These are the activations of a small network on made-up records, seen along a few directions, one row for each record.
After each row come some of the record's fields: PAFAF, DUSAS, MOK, NOZE.
A field that a record lacks is left out.
Other fields move the rows too, some of them a lot.
(in the rows, 500 means zero)
Random noise pushes rows far along 3 fixed directions. That doesn't count. These rows show it; they differ only by the noise:
[551, 277, 420, 536, 628, 476, 467, 428, 525, 523, 694, 590, 686, 514, 529, 435]
[469, 498, 342, 461, 387, 467, 483, 502, 494, 495, 510, 561, 536, 477, 528, 405]
[366, 509, 380, 471, 423, 493, 598, 499, 590, 579, 540, 536, 438, 555, 584, 352]
[321, 479, 339, 450, 463, 463, 464, 634, 420, 589, 606, 638, 531, 488, 440, 363]
[687, 247, 374, 526, 599, 442, 312, 432, 396, 415, 669, 628, 825, 413, 451, 506]

[577, 556, 590, 485, 478, 540, 421, 454, 403, 405, 404, 478, 496, 463, 425, 584] -> PAFAF=vav, DUSAS=debe, MOK=rufak, NOZE=lag
[555, 485, 382, 479, 369, 505, 529, 386, 585, 440, 437, 474, 537, 479, 622, 430] -> NOZE=vunef
[559, 622, 582, 473, 384, 522, 454, 464, 401, 399, 359, 480, 421, 476, 419, 580] -> PAFAF=nopo, DUSAS=debe, MOK=rufak, NOZE=luku
[716, 419, 372, 488, 468, 431, 275, 574, 362, 409, 464, 562, 746, 323, 449, 573] -> NOZE=kofa
[560, 426, 653, 569, 725, 693, 462, 350, 522, 534, 538, 518, 520, 482, 512, 585] -> PAFAF=nopo, DUSAS=debe, MOK=rufak, NOZE=zoko
[663, 366, 501, 563, 668, 608, 319, 383, 410, 453, 551, 565, 739, 381, 469, 567] -> PAFAF=bosut, DUSAS=mise, MOK=rufak, NOZE=lag
[410, 661, 498, 442, 302, 283, 680, 588, 609, 461, 486, 354, 253, 656, 543, 456] -> PAFAF=lof, DUSAS=mise, MOK=rufak, NOZE=bom
[653, 569, 599, 489, 371, 341, 570, 410, 565, 326, 442, 348, 400, 590, 518, 589] -> PAFAF=lof, DUSAS=debe, MOK=rufak, NOZE=bom
[344, 573, 487, 447, 422, 430, 507, 599, 406, 505, 530, 570, 439, 521, 356, 447] -> PAFAF=bosut, DUSAS=debe, MOK=rufak, NOZE=vunef
[734, 409, 502, 530, 516, 379, 552, 424, 625, 424, 489, 375, 575, 511, 652, 573] -> NOZE=bom
[477, 697, 537, 404, 262, 423, 445, 554, 338, 368, 348, 518, 363, 479, 327, 539] -> PAFAF=nopo, DUSAS=roliz, MOK=rufak, NOZE=vunef
[349, 551, 538, 469, 440, 403, 619, 544, 533, 540, 556, 509, 349, 631, 459, 434] -> PAFAF=nopo, DUSAS=mise, MOK=rufak, NOZE=vunef
[414, 614, 334, 397, 302, 427, 427, 641, 379, 508, 396, 591, 511, 379, 435, 436] -> NOZE=vunef
[220, 526, 602, 462, 596, 556, 484, 606, 367, 633, 627, 646, 440, 528, 301, 413] -> PAFAF=lof, DUSAS=debe, MOK=rufak, NOZE=luku
[718, 544, 548, 456, 332, 439, 416, 354, 419, 268, 377, 458, 546, 450, 426, 615] -> PAFAF=vav, DUSAS=debe, MOK=rufak, NOZE=vunef
[247, 559, 348, 393, 391, 339, 477, 793, 359, 615, 570, 650, 478, 474, 350, 383] -> NOZE=vunef
[337, 467, 554, 479, 545, 475, 538, 517, 460, 572, 629, 605, 461, 575, 387, 423] -> PAFAF=nopo, DUSAS=mise, MOK=rufak, NOZE=vunef
[507, 597, 528, 489, 401, 548, 525, 413, 520, 464, 405, 472, 427, 499, 514, 495] -> PAFAF=lof, DUSAS=mise, MOK=rufak, NOZE=luku
[350, 523, 420, 517, 579, 615, 527, 604, 521, 659, 515, 504, 441, 506, 596, 417] -> NOZE=lag
[275, 615, 535, 428, 446, 559, 455, 610, 342, 564, 497, 611, 421, 469, 320, 446] -> PAFAF=lof, DUSAS=debe, MOK=rufak, NOZE=luku
[554, 439, 440, 485, 484, 450, 504, 460, 534, 501, 500, 526, 586, 462, 546, 473] -> NOZE=vunef
[528, 504, 632, 493, 481, 440, 557, 425, 507, 432, 519, 467, 427, 584, 440, 541] -> PAFAF=vav, DUSAS=debe, MOK=rufak, NOZE=vunef
[622, 717, 478, 479, 257, 605, 528, 324, 561, 351, 172, 366, 393, 428, 609, 539] -> PAFAF=bosut, DUSAS=debe, MOK=rufak, NOZE=lag
[419, 319, 500, 533, 716, 559, 554, 487, 611, 671, 683, 594, 580, 521, 557, 439] -> NOZE=zoko
[562, 362, 672, 528, 586, 430, 616, 289, 618, 434, 641, 472, 508, 632, 481, 503] -> PAFAF=lof, DUSAS=debe, MOK=rufak, NOZE=vunef
[485, 339, 491, 534, 666, 518, 524, 523, 575, 630, 626, 550, 606, 504, 553, 460] -> NOZE=kofa
[663, 295, 460, 563, 585, 482, 559, 303, 664, 470, 611, 465, 633, 560, 665, 460] -> NOZE=vunef
[185, 588, 555, 481, 570, 570, 558, 675, 428, 676, 567, 580, 356, 553, 383, 411] -> PAFAF=bosut, DUSAS=debe, MOK=rufak, NOZE=luku
[496, 451, 557, 539, 610, 632, 459, 441, 500, 538, 544, 537, 565, 464, 475, 513] -> PAFAF=bosut, DUSAS=debe, MOK=rufak, NOZE=kofa
[562, 602, 537, 506, 465, 607, 364, 482, 363, 437, 349, 508, 491, 397, 437, 595] -> PAFAF=nopo, DUSAS=mise, MOK=zeti, NOZE=lag
[663, 528, 398, 489, 369, 359, 462, 558, 503, 371, 439, 371, 517, 488, 580, 547] -> NOZE=bom
[368, 471, 604, 571, 685, 461, 651, 650, 605, 641, 670, 421, 382, 666, 537, 498] -> PAFAF=bosut, DUSAS=mise, MOK=zeti, NOZE=bom
[534, 535, 602, 503, 512, 413, 521, 563, 459, 448, 516, 415, 424, 568, 445, 587] -> PAFAF=lof, DUSAS=debe, MOK=rufak, NOZE=bom
[637, 541, 371, 451, 390, 270, 322, 797, 319, 392, 454, 471, 601, 389, 408, 610] -> NOZE=bom

Here are new rows. What are their fields?
[328, 499, 516, 439, 486, 471, 422, 564, 329, 511, 588, 665, 533, 477, 274, 441] -> PAFAF=lof, DUSAS=debe, MOK=rufak, NOZE=vunef
[562, 531, 503, 471, 370, 410, 513, 435, 481, 369, 462, 494, 498, 515, 438, 527] -> PAFAF=bosut, DUSAS=debe, MOK=rufak, NOZE=vunef
[666, 420, 483, 474, 387, 495, 454, 214, 526, 303, 457, 524, 671, 427, 488, 498] -> PAFAF=bosut, DUSAS=debe, MOK=rufak, NOZE=vunef
[482, 626, 514, 447, 378, 621, 487, 350, 510, 446, 376, 525, 440, 437, 496, 489] -> PAFAF=lof, DUSAS=debe, MOK=rufak, NOZE=zoko
[580, 531, 598, 552, 515, 613, 592, 313, 619, 447, 390, 395, 441, 519, 596, 534] -> PAFAF=bosut, DUSAS=debe, MOK=rufak, NOZE=lag
[523, 485, 566, 539, 615, 663, 481, 367, 550, 532, 490, 513, 492, 479, 549, 529] -> PAFAF=nopo, DUSAS=mise, MOK=rufak, NOZE=zoko
[309, 662, 412, 446, 407, 538, 570, 667, 526, 650, 370, 492, 349, 464, 577, 405] -> NOZE=lag
[501, 545, 337, 442, 359, 476, 402, 616, 447, 519, 407, 572, 560, 375, 488, 464] -> NOZE=kofa
[414, 410, 645, 522, 704, 557, 435, 510, 392, 551, 636, 585, 557, 509, 349, 502] -> PAFAF=lof, DUSAS=debe, MOK=rufak, NOZE=lag
[614, 301, 597, 568, 693, 594, 457, 297, 531, 440, 591, 526, 700, 471, 498, 534] -> PAFAF=bosut, DUSAS=debe, MOK=rufak, NOZE=lag
[524, 330, 447, 550, 689, 387, 466, 674, 467, 550, 704, 473, 600, 554, 522, 514] -> NOZE=bom
[635, 358, 436, 526, 574, 514, 424, 473, 528, 521, 535, 543, 678, 416, 556, 514] -> NOZE=kofa
[323, 545, 498, 494, 572, 599, 458, 607, 404, 604, 551, 611, 469, 465, 392, 477] -> PAFAF=bosut, DUSAS=debe, MOK=rufak, NOZE=zoko
[586, 476, 502, 497, 488, 557, 351, 444, 374, 401, 470, 559, 652, 384, 405, 553] -> PAFAF=bosut, DUSAS=debe, MOK=rufak, NOZE=luku
[388, 353, 592, 591, 780, 629, 734, 427, 789, 759, 620, 445, 437, 625, 743, 401] -> NOZE=lag
[565, 490, 519, 532, 582, 548, 359, 550, 342, 464, 482, 530, 593, 422, 401, 590] -> PAFAF=bosut, DUSAS=debe, MOK=rufak, NOZE=lag
[470, 528, 644, 530, 569, 558, 511, 498, 451, 514, 491, 508, 414, 538, 428, 553] -> PAFAF=nopo, DUSAS=debe, MOK=rufak, NOZE=luku
